[10,17,-18,1,16,-1,19,0,8,1,11,-35,9,-30,11,22,-21,9,-20,-2,-3,-16,-17,-34,1,-10,11,-48,-48,5,29,-24,24,10,23,-9,12,-7,4,-27,8,15,-6,-29,-10] -> Tamo
[-5,34,-42,55,-3,16,-23,-14,0,-10,23,51,-19,-29,14,-8,-8,-29,-10,-29,-18,9,32,-20,4,8,-26,-17,-21,-41,3,28,17,28,29,-6,5,-21,-26,1,35,18,12,36,13] -> rer
[37,28,8,19,-17,-7,3,-32,42,6,-39,-9,16,40,20,10,7,2,-8,17,-19,-28,9,10,19,-6,-22,-14,-2,17,0,34,16,13,-12,-13,-25,30,4,-4,-44,-3,-14,9,-26] -> Bul
q: [10,17,-18,1,16,-1,19,0,8,1,11,-35,9,-30,11,22,-21,9,-20,-2,-3,-16,-17,-34,1,-10,11,-48,-48,5,29,-24,24,10,23,-9,12,-7,4,-27,8,15,-6,-29,-10]
Tamo
after: [-1]
[19]
after: [15]
[-6]
after: [-27]
[8]
after: [-44]
[-3]
after: [37]
[28]

[61,-28,59,60,18,17] -> rer
[10,-45,-19,-21,-22,10] -> keben
[36,-46,47,2,4,29] -> Bul
after: [-21]
[-22]
after: [-46]
[47]
after: [60]
[18]
after: [-45]
[-19]

[9,5,14,26,-20,26,15,-9,-8,6,-19,9,12,-1,8,-1,23,10,-15,-23,-9,-41,-13,1,14,-9,-3,-8,25,2,0,24,6,0,-28,17,-2,51,-12,25,-8,15,-30,-23,17,-3,-18,-39,40,-3,-6,-3,12,8,12,1,-21,6,4,-32,-5,25]  Padir
[10,2,4,37,-9,18,11,-6,-17,9,-30,-6,3,11,-20,-4,20,2,-39,4,0,-11,-27,0,-12,-10,-11,17,26,-11,1,8,7,-2,2,11,12,44,14,16,-15,9,-36,7,-3,-7,6,-25,39,-4,-13,3,-8,8,17,-11,0,1,7,-17,-1,17]  kamo
[19,-3,-17,29,-10,4,11,9,-7,2,-20,-3,4,1,-21,-3,17,5,-31,-2,-4,-20,-29,0,-5,-9,-38,9,32,6,2,-1,-8,0,2,5,15,42,6,12,-20,16,-42,14,8,-1,-7,-18,35,1,-15,2,-2,-9,23,-1,-12,15,10,-10,11,10]  fen
[-2,11,19,39,6,14,16,-19,-14,-4,-32,-21,5,17,-15,-3,15,-3,-34,6,10,1,-30,-2,-10,-5,3,10,22,-22,2,11,12,-5,6,12,6,44,5,3,-12,-4,-22,7,-8,-10,17,-22,32,-3,-7,2,-26,18,7,-18,-7,-1,5,-19,-7,12]  Bul
[0,11,18,40,-5,14,15,-24,-13,0,-35,-23,5,17,-20,-4,16,-3,-32,8,11,4,-30,2,-16,-4,-3,11,16,-23,1,7,14,-7,8,19,8,39,8,-1,-12,-4,-22,21,-11,-10,16,-20,32,2,-8,3,-28,17,7,-18,10,-1,5,-17,3,11]  rer
[37,9,-16,30,0,3,25,-8,-15,5,-16,-9,5,17,-20,-7,35,6,-33,0,2,-8,-35,2,-12,3,-45,18,33,-10,14,-14,-29,-13,7,7,3,35,7,13,-29,18,-46,35,-13,-7,3,-12,40,-9,-26,-3,-25,-14,31,-16,-8,14,12,1,9,8]  digo
[38,10,-14,30,-6,0,26,-5,-14,6,-37,-10,5,18,-19,-6,36,7,-32,0,1,-6,-35,6,-6,5,-52,28,34,-9,12,-15,-27,-15,6,10,1,34,0,9,-28,17,-46,28,-13,-7,4,-16,41,-9,-26,-2,-22,-12,32,-18,-13,14,12,1,11,8]  Bedeb
[16,-4,-14,24,-23,8,11,9,-10,-3,-16,3,4,6,-16,-8,18,3,-36,-7,0,-27,-25,-3,1,-11,-30,15,30,1,-2,3,-6,-5,-8,3,12,44,2,24,-17,19,-44,7,10,-1,-9,-28,42,1,-13,2,10,-8,20,1,-19,6,4,-14,-2,12]  Nubi
[6,1,2,56,5,12,-4,-2,6,11,-26,-3,8,1,-10,7,14,15,-20,17,-11,-6,-33,-6,-3,-5,-21,-6,8,-4,-3,17,21,11,21,17,10,28,5,12,-3,-3,-16,8,0,-6,10,-20,25,-5,-7,-3,-22,19,14,-11,-6,13,18,-22,5,29]  Tamo
q: [38,10,-14,30,-6,0,26,-5,-14,6,-37,-10,5,18,-19,-6,36,7,-32,0,1,-6,-35,6,-6,5,-52,28,34,-9,12,-15,-27,-15,6,10,1,34,0,9,-28,17,-46,28,-13,-7,4,-16,41,-9,-26,-2,-22,-12,32,-18,-13,14,12,1,11,8]
Bedeb
q: [37,9,-16,30,0,3,25,-8,-15,5,-16,-9,5,17,-20,-7,35,6,-33,0,2,-8,-35,2,-12,3,-45,18,33,-10,14,-14,-29,-13,7,7,3,35,7,13,-29,18,-46,35,-13,-7,3,-12,40,-9,-26,-3,-25,-14,31,-16,-8,14,12,1,9,8]
digo
q: [10,2,4,37,-9,18,11,-6,-17,9,-30,-6,3,11,-20,-4,20,2,-39,4,0,-11,-27,0,-12,-10,-11,17,26,-11,1,8,7,-2,2,11,12,44,14,16,-15,9,-36,7,-3,-7,6,-25,39,-4,-13,3,-8,8,17,-11,0,1,7,-17,-1,17]
kamo
q: [6,1,2,56,5,12,-4,-2,6,11,-26,-3,8,1,-10,7,14,15,-20,17,-11,-6,-33,-6,-3,-5,-21,-6,8,-4,-3,17,21,11,21,17,10,28,5,12,-3,-3,-16,8,0,-6,10,-20,25,-5,-7,-3,-22,19,14,-11,-6,13,18,-22,5,29]
Tamo

[20,-38,21,35,43,-16,-43,-10,-18,-27,-6,31,-24,-30,16,14,12] : buvu
[41,-24,39,-2,15,2,-1,41,45,42,-42,45,-7,35,-35,44,-5] : Bedeb
[35,-15,0,14,-25,-9,-32,42,-20,35,23,-39,2,9,-47,-3,-38] : Nubi
[38,7,44,15,-2,21,35,-47,-1,-7,27,-26,-15,15,22,8,-11] : kamo
[-21,-16,-13,41,41,28,36,-29,35,-8,20,42,-12,-11,18,-44,41] : Padir
[29,13,-43,5,5,41,19,-37,40,-27,1,-16,30,33,-24,46,35] : balok
[-18,-11,37,-32,2,13,45,-28,41,-20,47,8,10,3,6,15,33] : keben
[27,-15,-24,47,35,30,-23,-24,-24,3,-25,-46,13,-13,43,-5,-10] : digo
[8,21,47,24,-26,-27,-5,-45,27,-22,-42,27,7,-28,-16,35,17] : fen
after: [38]
[7]
after: [29]
[13]
q: [38,7,44,15,-2,21,35,-47,-1,-7,27,-26,-15,15,22,8,-11]
kamo
q: [20,-38,21,35,43,-16,-43,-10,-18,-27,-6,31,-24,-30,16,14,12]
buvu
q: [8,21,47,24,-26,-27,-5,-45,27,-22,-42,27,7,-28,-16,35,17]
fen
after: [37]
[-32]

[7,-15,23,-21,33,-1,30,-2,12,-37,-8,16,2,-22,-27,28,5,1,-15,0,2,-14,14,-13] -> fen
[-14,-15,23,-21,33,-1,30,-2,12,-37,-8,16,2,-22,-27,28,5,1,-15,0,2,-16,14,-13] -> buvu
[-17,-17,14,-21,39,0,27,-2,9,-36,-7,29,8,-23,-30,34,5,5,-23,1,-1,-13,14,-13] -> Padir
[8,-19,44,-13,45,7,20,4,0,-29,0,6,4,-14,-22,39,6,4,-10,-10,2,-18,-8,-18] -> keben
[14,-20,41,-11,44,10,17,3,36,-25,4,18,-5,-23,-15,42,6,2,-9,-10,28,-13,-12,-16] -> Nubi
q: [-14,-15,23,-21,33,-1,30,-2,12,-37,-8,16,2,-22,-27,28,5,1,-15,0,2,-16,14,-13]
buvu
after: [-29]
[0]
after: [27]
[-2]

[-29,19,0,1,9]  Tamo
[1,-20,-31,-35,17]  balok
[-3,-35,-2,-4,-10]  digo
[-2,-3,-2,-16,-4]  buvu
[-3,-30,-2,1,-12]  fen
[-6,-47,-1,-41,12]  kamo
[0,-30,0,-39,16]  rer
q: [-3,-35,-2,-4,-10]
digo
after: [-1]
[-41]
after: [-29]
[19]
q: [-2,-3,-2,-16,-4]
buvu
q: [0,-30,0,-39,16]
rer
after: [-41]
[12]

[8,3,16,-8,12,-4,-3,-9,21,-4] = Padir
[-14,5,-36,-4,0,21,-7,9,3,-20] = keben
[-3,7,-12,-10,12,12,-9,15,23,-19] = buvu
[-15,4,-38,-3,-2,20,-7,7,-1,-19] = fen
[24,-6,61,2,6,-32,9,-9,6,27] = kamo
[-16,4,-39,-2,-3,20,-7,6,-2,-19] = balok
[2,-3,7,4,-3,-6,4,-6,-6,8] = digo
[6,-2,16,2,0,-9,3,-4,-1,9] = Bul
[-15,4,11,25,-2,20,-7,7,-1,-19] = Nubi
[-13,6,-34,-5,1,21,-8,10,5,-20] = rer
[9,0,21,-4,9,-8,0,3,13,3] = Bedeb
[-17,3,-41,0,-7,21,-5,4,-9,-16] = Tamo
after: [24]
[-6]
after: [-10]
[12]

[-17,29,11,-14,-46,62,-44,-21] = Nubi
[61,-18,-29,11,31,-48,17,3] = rer
[3,-22,22,43,34,-34,-33,-30] = Padir
[10,33,25,1,23,23,2,24] = buvu
after: [-44]
[-21]
after: [25]
[1]
after: [2]
[24]
after: [33]
[25]
after: [-48]
[17]
after: [-18]
[-29]
after: [61]
[-18]

[14,-29,-8,8,5,-32,-10,17,-4,16,24,15,7,-28,1,4,-4,19,7,8,2,1,-12,-4,-12,21] : Tamo
[-1,7,6,12,5,-22,12,-10,-21,13,-3,-3,29,-25,-1,-7,0,-23,16,14,-8,6,-18,-5,-26,7] : digo
[14,-12,3,-5,21,-21,-6,-3,-19,-5,25,15,27,-26,-18,6,-12,-3,7,9,5,10,-14,10,-4,19] : keben
[0,28,8,13,-4,26,9,0,4,-7,-5,-3,-8,6,-9,-2,14,18,-14,-27,-33,-6,-10,-14,14,-27] : Padir
[-1,8,6,11,5,-22,13,-11,-21,14,-2,-3,29,-25,-1,-6,0,-25,17,14,-6,7,-16,-5,-28,6] : buvu
[1,8,-9,-13,6,-13,13,-26,-10,6,-4,8,15,0,7,-3,-1,-44,20,11,12,9,11,9,-26,-4] : Nubi
[14,-13,2,-3,20,-22,-7,-2,-19,-4,25,15,25,-26,-18,6,-11,-3,7,9,5,10,-14,9,-4,19] : Bul
q: [-1,8,6,11,5,-22,13,-11,-21,14,-2,-3,29,-25,-1,-6,0,-25,17,14,-6,7,-16,-5,-28,6]
buvu
q: [-1,7,6,12,5,-22,12,-10,-21,13,-3,-3,29,-25,-1,-7,0,-23,16,14,-8,6,-18,-5,-26,7]
digo
q: [14,-29,-8,8,5,-32,-10,17,-4,16,24,15,7,-28,1,4,-4,19,7,8,2,1,-12,-4,-12,21]
Tamo

[3,3,11,6,2,-4,-3,-1,-4,-11]  Bedeb
[-5,8,3,3,-1,-5,-1,12,1,-1]  Tamo
[-3,3,9,-12,-3,-1,-2,8,-10,4]  kamo
[5,15,2,-8,-1,-2,0,5,10,3]  digo
[-15,-2,-1,15,-5,4,2,-8,3,0]  rer
[13,-12,-9,1,-2,19,4,-4,2,6]  Padir
[-7,6,-4,8,5,12,-2,-1,-6,44]  buvu
[-4,2,1,-5,-9,7,1,-11,-2,6]  balok
[5,15,2,-8,-1,-2,0,-12,-2,-18]  Nubi
[3,-2,7,11,-9,-14,-2,16,-9,31]  Bul
[0,9,-3,-4,-9,6,-2,6,0,2]  fen
[4,23,3,-14,5,-4,1,-6,0,12]  keben
q: [5,15,2,-8,-1,-2,0,-12,-2,-18]
Nubi
q: [3,-2,7,11,-9,-14,-2,16,-9,31]
Bul
q: [-7,6,-4,8,5,12,-2,-1,-6,44]
buvu
q: [4,23,3,-14,5,-4,1,-6,0,12]
keben

[5,-51,-14,-9,4,17,17,20,8,14,-40,12,-1,1,11,25,-41,17,21,1,20,30,0,20,27,14,29,15,29,21,-12,-27,19,-12,22,28,1,-53,18,11,20,12,-37,-33,14,-55,-57]  Padir
[2,17,-13,-16,0,4,1,5,2,-5,16,2,1,-2,-1,-3,17,-6,3,2,-7,15,2,-8,5,5,19,3,14,-6,-20,12,-2,-15,11,-7,2,21,5,11,12,5,14,13,7,22,23]  Nubi
[3,30,2,1,4,7,-8,-1,11,-9,19,5,5,5,-2,-8,25,-6,0,6,-12,-29,8,-11,-14,5,-29,3,-29,-11,4,17,-5,1,-28,-10,4,34,3,-11,-23,10,20,21,-15,34,33]  Bedeb
[3,5,-2,-2,14,-18,-6,-5,-12,-4,4,-14,9,6,-6,-12,4,-8,-4,9,-8,-23,6,-12,-8,-13,-27,-4,-24,-7,-4,3,-9,-1,-25,-11,5,6,-5,-10,-18,-16,0,5,-9,9,5]  balok
[2,17,-13,-16,0,4,1,5,2,-5,16,2,1,-2,-1,1,17,-6,3,2,-7,15,2,-8,5,5,19,3,14,-6,-20,12,-2,-15,11,-7,2,21,5,11,12,5,14,13,7,22,23]  kamo
[-8,5,-7,-7,-21,0,-1,16,-2,0,7,19,-12,-17,14,-5,6,-1,20,-16,-2,3,-12,-6,21,-2,1,15,6,-3,-14,1,-1,-8,3,-1,-9,9,19,3,1,-1,9,9,2,10,11]  Bul
[-6,17,5,4,-12,-15,10,4,-11,11,13,-16,-9,-12,3,14,16,8,4,-11,11,16,-8,12,7,-11,-13,1,20,12,6,12,12,3,16,15,-11,21,6,5,15,1,13,15,10,22,22]  Tamo
[-2,0,-9,-7,2,2,1,-9,8,3,1,6,0,2,-9,1,-1,1,-4,0,5,28,0,6,-8,10,26,-9,29,4,-13,5,6,-8,24,6,0,-1,-8,10,19,9,-1,1,13,0,0]  rer
q: [-2,0,-9,-7,2,2,1,-9,8,3,1,6,0,2,-9,1,-1,1,-4,0,5,28,0,6,-8,10,26,-9,29,4,-13,5,6,-8,24,6,0,-1,-8,10,19,9,-1,1,13,0,0]
rer
q: [5,-51,-14,-9,4,17,17,20,8,14,-40,12,-1,1,11,25,-41,17,21,1,20,30,0,20,27,14,29,15,29,21,-12,-27,19,-12,22,28,1,-53,18,11,20,12,-37,-33,14,-55,-57]
Padir
q: [2,17,-13,-16,0,4,1,5,2,-5,16,2,1,-2,-1,1,17,-6,3,2,-7,15,2,-8,5,5,19,3,14,-6,-20,12,-2,-15,11,-7,2,21,5,11,12,5,14,13,7,22,23]
kamo
after: [26]
[-9]

[5,-12,3,-10,-17,11,-6]  fen
[5,-12,3,-10,-17,11,-10]  rer
[-1,-17,1,-3,-37,-16,-13]  buvu
[-1,3,-3,7,-1,1,-13]  Nubi
[-4,13,-14,35,-2,-22,-18]  Bedeb
[-18,-17,1,-3,-37,-16,-13]  Padir
after: [35]
[-2]
after: [7]
[-1]
q: [5,-12,3,-10,-17,11,-6]
fen
q: [-1,-17,1,-3,-37,-16,-13]
buvu

[-23,18,-6,-10,-29,6,-42,31,-3,-6,-31,1,18,-2,2]  Nubi
[-18,23,-7,-7,-18,-1,-38,35,1,-4,-17,3,17,3,-3]  rer
[-7,17,-11,-10,10,-8,-20,24,13,-3,20,14,15,13,-10]  Tamo
[-20,24,-7,-5,-21,-2,-44,35,0,-2,-19,2,18,2,-3]  Padir
[-3,-10,2,-2,-21,13,8,-10,-41,-8,-36,-7,-10,-18,9]  Bul
[15,-21,-2,-1,21,-1,38,-31,2,-3,0,6,-15,-7,0]  keben
[13,-19,-2,1,20,-5,30,-28,2,0,18,6,-13,-7,-1]  digo
[-20,25,-7,-4,-20,-4,-46,-16,0,-1,-17,1,19,2,-4]  kamo
[23,-16,-4,-1,39,-9,46,-28,10,-2,39,12,-9,1,-7]  Bedeb
after: [19]
[2]
q: [-7,17,-11,-10,10,-8,-20,24,13,-3,20,14,15,13,-10]
Tamo
q: [-18,23,-7,-7,-18,-1,-38,35,1,-4,-17,3,17,3,-3]
rer
after: [-42]
[31]
after: [-15]
[-7]
q: [13,-19,-2,1,20,-5,30,-28,2,0,18,6,-13,-7,-1]
digo
q: [23,-16,-4,-1,39,-9,46,-28,10,-2,39,12,-9,1,-7]
Bedeb

[23,-5,40,-13,4,-34,-42,43,24,-8] = Padir
[-9,-15,15,57,-35,6,56,31,-3,-31] = balok
[-44,40,-18,25,-31,22,-27,44,28,19] = keben
[26,25,-24,44,27,17,-9,-38,10,12] = kamo
[4,41,-1,9,-6,-21,8,27,-20,44] = Nubi
[44,25,-29,-34,20,19,11,58,-37,3] = Bedeb
[-20,23,27,21,-35,-27,-32,-3,-45,29] = buvu
[10,-51,33,-11,22,29,9,16,-28,49] = Bul
after: [-32]
[-3]
after: [-15]
[15]
after: [31]
[-3]
after: [-21]
[8]

[-13,-19,-2,2,-30,-21,-24,-26,-20,42]  rer
[14,15,15,-24,-38,39,-29,-25,5,-25]  Bul
[2,20,0,-3,2,-43,-55,-39,-45,-3]  Bedeb
after: [-20]
[42]
after: [-29]
[-25]
after: [14]
[15]
after: [-55]
[-39]
q: [-13,-19,-2,2,-30,-21,-24,-26,-20,42]
rer

[-4,-11,-27,-24,31,8] -> digo
[-23,20,-15,2,19,30] -> Nubi
[-31,15,-23,-12,-12,-14] -> fen
[-10,-2,-49,-31,12,-21] -> kamo
[-7,-23,2,20,-20,-16] -> keben
[-25,20,19,-7,24,27] -> rer
[4,-50,-32,-4,-21,-13] -> Bul
[4,1,-9,17,-4,-7] -> balok
[7,9,6,-33,-26,-38] -> buvu
after: [-49]
[-31]
after: [-20]
[-16]
after: [-32]
[-4]
after: [-15]
[2]
after: [-24]
[31]
after: [-50]
[-32]
after: [31]
[8]

[22,0,23,0,13,-15,2,-2,-3,18,12,16,-5,10,-12,9,4,8] -> Padir
[22,0,23,0,13,-15,2,-2,-3,2,0,1,2,5,-5,-7,2,7] -> kamo
[1,3,-11,14,-1,1,-2,16,3,0,-11,-5,-13,-22,2,-1,2,-11] -> Bedeb
[52,9,25,13,27,-26,20,8,-6,27,28,28,-3,20,-27,20,-6,1] -> Bul
after: [52]
[9]
q: [22,0,23,0,13,-15,2,-2,-3,18,12,16,-5,10,-12,9,4,8]
Padir
after: [18]
[12]

[-6,-4,-2,24,4,11,-9,-1,-2,3,31,-14,1,49,-4,-2,3] = fen
[7,15,4,-21,1,-3,3,7,-1,3,-20,-35,-2,-38,5,-1,-1] = Tamo
[-14,8,1,32,-5,11,-10,-2,-5,3,15,-36,-2,-12,-4,0,-1] = balok
[7,-31,2,-2,-1,-7,-1,-3,9,2,-16,56,1,43,8,3,-1] = kamo
[0,-33,-3,10,6,2,-2,-2,4,4,5,54,4,36,5,4,0] = keben
[-2,-33,-6,2,-7,3,-5,-1,6,3,22,35,5,33,-2,1,1] = rer
[9,-31,2,-12,-4,-5,0,-3,4,2,-17,60,1,42,8,3,-3] = digo
q: [-2,-33,-6,2,-7,3,-5,-1,6,3,22,35,5,33,-2,1,1]
rer
q: [7,15,4,-21,1,-3,3,7,-1,3,-20,-35,-2,-38,5,-1,-1]
Tamo
after: [10]
[6]
q: [-6,-4,-2,24,4,11,-9,-1,-2,3,31,-14,1,49,-4,-2,3]
fen
after: [42]
[8]
after: [-20]
[-35]
after: [-21]
[1]

[-6,43,-7,-24,46,-37,-7,-39] -> fen
[12,-43,6,7,-35,-4,22,30] -> Bedeb
[14,-10,-43,-21,4,54,11,60] -> digo
[8,-2,6,-19,0,17,28,25] -> buvu
[-26,-25,-17,44,-47,-36,-28,-2] -> Bul
[-6,10,-16,4,-1,6,-42,-5] -> Nubi
[-24,14,-8,23,-1,0,-1,0] -> kamo
[-6,43,-7,-24,46,24,-7,-22] -> Tamo
[-27,14,-34,34,-10,-18,-49,-19] -> rer
after: [-37]
[-7]
q: [-24,14,-8,23,-1,0,-1,0]
kamo

